Each row below holds a small network's activations on one input, seen along a few directions.
Each table varies a few parts of the input and shows all the possible inputs, shuffled.
A made-up example of a description, with smaller parts first: one of 2 separate values, together with either a single point or one of 11 places along a line or (one of 4 places along a line, together with one of 5 places around a ring).
Shared parts are said once, and a part with two or three values counts as separate values.

Other details of the inputs shift rows strongly along two fixed directions, in all tables alike. That doesn't count.

A family of inputs:
r1: [-38   1   2  -5 -38  53 -18 -39 -52  18  18 -11]
r2: [ 24   4 -11   7  17 -55  -4  28  48 -13 -16  -4]
r3: [-11  10  -3  28  53  24   5  33 -10   1  -6  -4]
r4: [ 13 -27 -17 -53 -27 -23  18 -43  16 -19  -1  11]
r5: [-13  25   7  23  46   6 -10  27  -5   5  -4 -30]
r6: [ 12 -29  -6 -49 -97 -35   8 -46  31 -42  -5  45]
r7: [ -7  19   1  21  57  24   0  22   1   4  -1 -13]
r8: [ 16   5  -1   6  15 -47   5  37  40 -30 -22   9]
r9: [-25 -10  -6 -32  -1  35  15 -40 -41   2  11 -14]
r10: [ 43  16   5  -7 -36 -39  -9   9  78 -46 -19  40]
r11: [-16  18   7  29  44   6  -2  33 -10  -1  -5 -24]
r12: [ 16   0  -6   8  15 -52   2  38  40 -24 -17   7]
r13: [26 34 58 44 16 35 -8 29  4 46 20  9]
r14: [-11  25   6  50  15  33 -23  36  -7   3  -5   6]
r15: [-37 -31 -20 -17  -1  36  11 -33 -64  22  12 -15]
r16: [ 25 -29 -19 -50 -97 -42   0 -50  35 -29  -4  37]
r17: [ -5  18  -1  51  15  27 -29  34  -5  13  -4   1]
r18: [-33 -29 -17 -20  -5  24  14 -25 -49   9  13  -5]
r19: [-10  13   1  27  55  25   7  28  -4  -2  -3  -7]
r20: [-36 -15 -14 -19 -10  20   1 -35 -65  24  14 -40]
r21: [-28 -12  -7 -26 -10  12  -1 -37 -47  14  11 -36]
r22: [ -2  24  -3  50  16  25 -33  28   2  20   1  -7]
r23: [ 12 -32 -24 -48 -31 -26  21 -39  12 -16  -1  12]
r24: [ -3   8 -13  28  54  15  -4  24  -2  18   0 -16]
r25: [ 60  17  57   2  11 -50  24  27  49  18   2  19]
r26: [-21  -2  -3  -7 -39  40 -20 -40 -38  16  14 -10]
r27: [ 66  12  47   2  23 -30  31  21  55  16   5  39]
r28: [ 21  -2  -8   9  16 -53  -1  34  41 -19 -21   4]
r29: [-32 -15  -8   0 -44  33 -14 -23 -46  11  14   5]
r30: [ -7 -14  -4 -50 -35 -23  13 -39  -7 -21  -1  -8]
Each input here is: one of 3 separate values, together with either a single point or one of 9 places around a ring.
The inputs of r13 and r27 match in every part but the choice among 3 separate values. If r26 is changed in the same way as r13 into r27, which row does it become? -> r4
Which other rows does r23 become when the choice among 3 separate values takes its other values? List them by row number. -> r16, r20
Which other rows agree with r2 in the choice among 3 separate values? List them by row number. -> r5, r8, r11, r12, r20, r21, r25, r28, r30

A family of inputs:
r31: [  5  -2 -18  -4   5 -34  -4  16  39 -33 -20  -8]
r32: [-18   8   2   2 -28  22 -18 -16 -39  10   9 -20]
r33: [-49  -1   2  29  49  54   0   2 -90  63  28 -54]
r34: [  7  -9 -19   3   2 -44   0  23  13 -19 -14  -3]
r35: [  3 -16 -21 -43 -63 -19  -4 -38  21 -27  -6  26]
r36: [-15  21   3  30  67  39  12  25 -19  11   0 -19]
r37: [-33   0  -9  -6 -11  24 -15 -21 -28  -2   4 -29]
r38: [-30   7 -29  38  60  22 -13  40 -23   8  -8 -19]
r39: [  8 -32 -28 -50 -33 -30  18 -40  23 -41 -11  19]
r40: [-47 -53 -34 -48 -53  -1   9 -53 -52  -5   7 -15]
r41: [-16   0  11 -20   3  36   7 -26 -32  10  20  -7]
r42: [ 37  11  20  -9  15 -24   9   9  39  -5  -9   8]
r43: [ 35  40   6  56  55   4 -22  57  65 -22 -20  19]
r44: [ 33   1   9 -12  24 -32  18  15  33  -6 -13   3]
r45: [ 12 -14  -9  -5  20 -23  29  14  26 -18 -11  23]
r46: [ 40  14  11  37  74 -33   9  69  47   2 -20   8]
r47: [-22   2 -19  41  66  34  -6  31 -24   6  -4 -13]
r48: [-33 -24  10 -54 -62   2   4 -72 -58  17  19 -22]
r49: [-45  13  17  48  27 102  -2   0 -84  54  27 -14]
r50: [-58  -1   7  31  43  44 -10   8 -94  56  18 -52]
r51: [  7 -20 -20 -44 -45 -51   9 -25  11 -32 -11  -3]
r52: [ -9   5  18  -4 -19  25  -3 -28 -32  35  23 -19]
r53: [-29 -21 -12 -51 -67   3   0 -65 -53  -3  12 -22]
r54: [-18  21   3  61  20  39 -32  41 -12  17   0 -11]
r55: [ 28  13  14   1  -2  -6  13   6  46 -18  -7  32]
r56: [ 24  15  25   4 -17 -37 -12  12  37  -3  -7  10]
r57: [  7 -23 -23 -26 -68 -22  -4 -23  22 -22  -7  40]
r58: [ 43   2  24  12  -9 -16   4  21  35   9  -5  33]
r59: [ -47  -15   14    1  -37   70   -3  -50 -104   70   43  -28]
r60: [ 36  36  12  41  70 -35  -1  62  57   1 -12 -15]
r61: [  8 -44 -13 -57 -32 -34  32 -29   8 -20   5  30]
r62: [ 19  39   7  52  35  -7 -31  60  59 -18 -19  -1]
r63: [ -2 -27 -38 -53 -39 -40  10 -32  21 -38 -15  12]
r64: [ 27   1  16   7 -12  -1   4  15  30  -2   6  41]
r65: [ -4   0  24 -11 -12  36   3 -26 -38  34  15  -8]
r66: [ 24  14   8  -3  16 -11  17   7  44 -24 -10  19]
r67: [-31   3 -20 -11  -4  27 -12 -23 -29  -2   2 -16]
r68: [ 33  32  11  34  79 -15   4  66  57 -16 -12   6]
r69: [ 22  -3  -5  17 -15  -1  -7   9  34 -18  -8  39]
r70: [  8 -24   0 -51 -46 -61  14 -32  14 -16  -6   1]
r71: [ -5  34  21  34  50  26 -10  18 -16  33  14 -37]
r72: [ -9  25  30  58  21  24 -25  37 -25  41   8 -11]
r73: [ 20 -19  10 -52 -56 -13  16 -41  21 -17  11  36]
r74: [ 13 -19 -16 -44 -38 -20   8 -43  27 -39  -7  23]
r75: [ 21   7   2  20 -32 -25 -15  22  23 -10  -8  18]
What is each input in this table made of? -> one of 5 places along a line, together with one of 9 places around a ring
The inputs of r43 and r74 match in every part but the place on the line of 5. If r52 is changed in the same way as r43 into r74, which row does it become? -> r71
The inputs of r64 and r61 match in every part but the place on the line of 5. If r72 is changed in the same way as r64 into r61, which row does it become? -> r50

A family of inputs:
r76: [ 28  15   7   8  36 -35   4  30  40  -9 -11  -5]
r77: [  7 -34  -5 -71 -49 -38  30 -54   7 -18   3  10]
r78: [-53  30 -14  56  81  69 -26  32 -60  22   3 -54]
r79: [-33  27  29  47  23  95 -17   2 -69  56  28 -22]
r80: [ -62  -41   -6  -48  -25   62   22  -75 -118   44   33  -33]
r81: [-10 -46 -39 -57 -61 -43  13 -43   6 -35  -9  15]
r82: [ 38  20  24  31  -6 -13 -11  33  48   3  -2  32]
r83: [ -59  -15    3  -10    5   57    6  -36 -106   50   27  -48]
r84: [ 23  29 -17  38  53 -38 -19  62  65 -33 -31  -4]
r85: [ -3 -24 -32 -27 -16 -26   6 -11  15 -32 -15  11]
r86: [ 17  23 -20  33  57 -23  -6  55  53 -35 -26   3]
r87: [  9 -40  -7 -71 -47 -34  36 -57   1 -18   4  16]
r88: [ 50  46  34  51  27 -13 -18  56  75  -7 -12  29]
r89: [-21  48  34  72  44  84 -35  31 -51  57  21 -32]
r90: [ 18 -22  15 -39 -93 -23   4 -46   8  -4  10  34]
r91: [ 26   5   3  14  37 -36  10  37  41  -6 -11   6]
r92: [-14 -42 -34 -57 -65 -42   9 -46  -2 -35  -9   7]
r93: [39 21 24 29  0 -4 -9 30 45  1 -3 35]
The inputs of r86 and r79 match in every part but one. If r85 is changed in the same way as r86 into r79, which row does it become? -> r93
What is each input in this table made of? -> one of 3 separate values, together with one of 6 places around a ring
Which other rows does r91 become when the choice among 3 separate values takes its other values? List them by row number. -> r81, r82
Which other rows does r91 become when the place on the ring of 6 takes its other values? List them by row number. -> r76, r77, r80, r83, r87
